Each row below holds a small network's activations on one input, seen along a few directions.
In each table, some parts of the input vary, and every possible input appears once, in random order.
A made-up example of a description, with smaller parts first: one of 8 places around a ring, together with either a single point or one of 11 places around a ring or (one of 3 separate values, together with one of 4 places along a line).
Shared parts are said once, and a part with two or three values counts as separate values.
In the rows, zero is written as 128.

Other details of the inputs shift rows strongly along two fixed directions, in all tables alike. That doesn't count.

Rows:
R1: [145 167 172 116 224 111 165 128  70 157  64]
R2: [105 155 163 100 182  96 178 131 106 130 104]
R3: [205 105  86 155 118  66 154 110 212  94 177]
R4: [153 111  90 124  87 107 142  96 206  84 168]
R5: [ 51 119 116 126  52 191  55  83 122 130 137]
R6: [ 68 133 128  96 119 193 105 162  42 133  87]
R7: [152 142 198  84 172 125 164 150  69 172 131]
R8: [ 34 188 167  86 173 156 129 138  51 148  68]
R9: [132  85 131 163  82 136 105 143 171 104 124]
R10: [164 113  79 113 111 148 114  98 155 106 139]
R11: [ 87 172 192  87 222  90 185 149  72 156  76]
R12: [205  59 109 137 111  64 111 100 204 149 191]
R13: [ 98 152 184 100 107 164 143 129  95 148 138]
R14: [137 147 121 141 125 140 119 106 137 116 106]
R15: [202  97  86 150 119  50 143 132 219 102 187]
R16: [133 160 197 133 147 129 154 151  79 165 127]
R17: [121  94 124 125  71 126 121 140 169 115 143]
R18: [143 100 161 114 175 127 139 164  93 137  90]
R19: [144 112  68 103 112 127 106 131 148 111 161]
R20: [ 75 139  46 102  80 219  96 102  81  79 133]
R21: [211  63  87 148 134  82 127 119 222 151 186]
R22: [100 160 120 111 167 136 117 147  74 136 104]
R23: [ 89 127 162 137 150 177 109 164  53 131  65]
R24: [110 143  75 128 111 170 118 110 100  93 132]
R25: [ 54 176 171 121  85 209 112 132  51 143 117]
R26: [ 97 113 107 148  85 160  66 102 114 137 146]
R27: [ 79 151  55 126  71 225  78  94  98  82 121]
R28: [177  84 105 116  76 124 122 137 164 119 181]
R29: [ 95 135  74 133  61 152  77 116 169  95 157]
R30: [ 69 180 117 128 130 192 111 107  71 112  81]
R31: [ 79 150 181 124 189 144 136 127  98 184  78]
R32: [215  81 118 152  88  81 136 144 195 126 190]
R33: [205 132 155 124 240  26 208 149 125 149 126]
R34: [ 80 165 134 123 146 137 145 129  87 116 105]
R35: [176 152 181 131 245  28 208 151 112 155 105]
R36: [181 109 182 160 184  35 141 118 156 181 139]
R37: [ 51 159  67 128  63 204  55 123 104  92 131]
R38: [ 78 144  88 128  85 155 105 124 134  98 140]
R39: [174  84 107 165  76  98 117 152 190 114 158]
R40: [ 56 179 204 122 159 155 150 158  26 169  69]
R41: [142 107  62 103 113 129 123 131 142 101 165]
R42: [ 79 128 106 160  91 179  78 112 147 137 128]
R43: [169 133 200 159 250  50 175 147 130 199  98]
R44: [ 84 119 117 142  62 165  99 146 126 115 121]
R45: [124 110  44 108  83 167 110 115 131  79 168]
R46: [101 132 123 148  64 170 101 141 110 118 137]
R47: [155  92  90 167 116 133  98 120 177 138 163]
R48: [195 151 205 131 235  32 201 124 149 170  81]
R49: [133 153 170 107 168 112 156 104 135 139  87]
R50: [133 131 104 117  96 136 129  87 183  99 136]
R51: [213  87  72 138 125  58 145 134 208 103 193]
R52: [ 97 171 136  86 200 166 150 116  40 140  70]
R53: [118 136  77 139  64 161 101  86 176  84 143]
R54: [108 112 105 138  78 170  94 156 106 115 123]
R55: [ 43 157 170 102 101 188 124 138  58 141  98]
R56: [202  49 137 147  99  65 140 138 245 106 162]
R57: [188 121 164 130 122 108 145 143 135 149 171]
R58: [142  93 121 162  77 103  85  91 191 138 172]
R59: [192 146 186 132 233  15 220 132 148 153 110]
R60: [131 115 185 158 169 116 138 166 100 140  73]
Each input here is: one of 5 places along a line, together with either one of 2 separate values or one of 4 places along a line or one of 6 places along a line.
Q: Changing only the place on the line of 5 turns R39 into R44. The same change can be made to R35. Which row results?
A: R34
Q: Which other rows agree with R57 in the place on the line of 5? List them by row number.
A: R1, R22, R23, R24, R26, R27, R32, R33, R47, R51, R54

Rows:
R61: [176 103 144 142 134  88 141 138 159 140 148]
R62: [143 138 143 122 185  94 156 134 117 138 103]
R63: [ 97 156 179 123 174 132 139 132  85 162  85]
R64: [163 120 119 125 148  95 148 138 148 125 138]
R65: [178 104 149 146 142  81 145 136 165 142 143]
R66: [ 49 164  95 115 101 204  91 105  74 107 100]
R67: [ 45 181 158  95 181 175 137 137  19 143  67]
R68: [107 117 121 132  81 153 101 127 134 122 143]
R69: [149 117 167 139 169  90 147 141 134 152 113]
R70: [ 83 173 211 115 218 133 156 142  40 181  53]
R71: [147 130 121 126 149  95 148 124 147 122 134]
R72: [148 127 120 123 144 100 147 128 145 121 140]
R73: [132 117  71 129  74 155 103 111 158  93 163]
R74: [115 116 123 133  71 161 115 126 141 111 134]
R75: [100 161 140 114 173 139 140 121  78 138  88]
R76: [166 127 123 127 153  92 152 123 150 127 137]
R77: [151 109 144 145 131 100 133 141 148 138 135]
R78: [122 112  98 145  57 155  91 115 168 109 161]
R79: [ 91 154 179 123 170 127 138 136  89 160  85]
R80: [102 125 113 139  76 171  94 119 131 118 138]
R81: [165 111 145 138 129  97 138 133 154 141 146]
R82: [135  95  94 147  58 146  92 130 166 107 165]
R83: [146 114 143 130 122 117 128 132 137 141 138]
R84: [169 103 145 135 133  96 136 138 150 143 143]
R85: [139 107  71 125  77 152 104 116 160  97 163]
R86: [159 130 123 127 151  91 150 122 150 126 138]
R87: [144 127 111 123 133 124 135 129 134 120 136]
R88: [ 48 152 122 126  80 211  84 125  73 122 112]
R89: [115 110 100 146  56 151  92 119 168 109 159]
R90: [172 107 156 143 158  83 148 131 160 146 131]
R91: [156 121 118 118 143 109 144 125 141 126 140]
R92: [136 123 110 117 132 127 132 134 130 121 133]
R93: [ 80 129 112 135  67 178  88 125 118 115 137]
R94: [116 128  93 118 100 154 113 115 129 107 144]
R95: [126 147 140 118 177  99 153 123 115 136 105]
R96: [155 113 146 132 126 103 134 132 149 141 144]
R97: [119 149 139 120 175 124 145 125  95 136  96]
R98: [155 128 121 123 145 101 147 125 144 124 141]
R99: [141 128 111 128 136 117 135 132 138 118 131]
R100: [172 122 122 130 155  88 152 128 154 127 137]
R101: [110 144 115 114 109 161 122 125 112  99 119]
R102: [ 56 137 122 124  83 205  81 137  69 124 108]
Q: What do these inputs look like to the network?
A: one of 2 separate values, together with either a single point or (one of 4 places along a line, together with one of 5 places along a line)
Q: Changing only the choice among 2 separate values turns R68 into R67. The same change can be made to R78. Which row results?
A: R86
Q: Changing only the choice among 2 separate values turns R61 into R87. The same change can be made to R63. Which row results?
A: R66
Q: Change only the choice among 2 separate values in R84. List by row number the other rows that result.
A: R85
Q: A walk changes only the place on the line of 5. It starts at R79 and steps to R63. List the rest of the walk in order.
A: R70, R90, R69
Q: Change only the place on the line of 4 in R92. List by row number the other rows that result.
A: R62, R64, R99
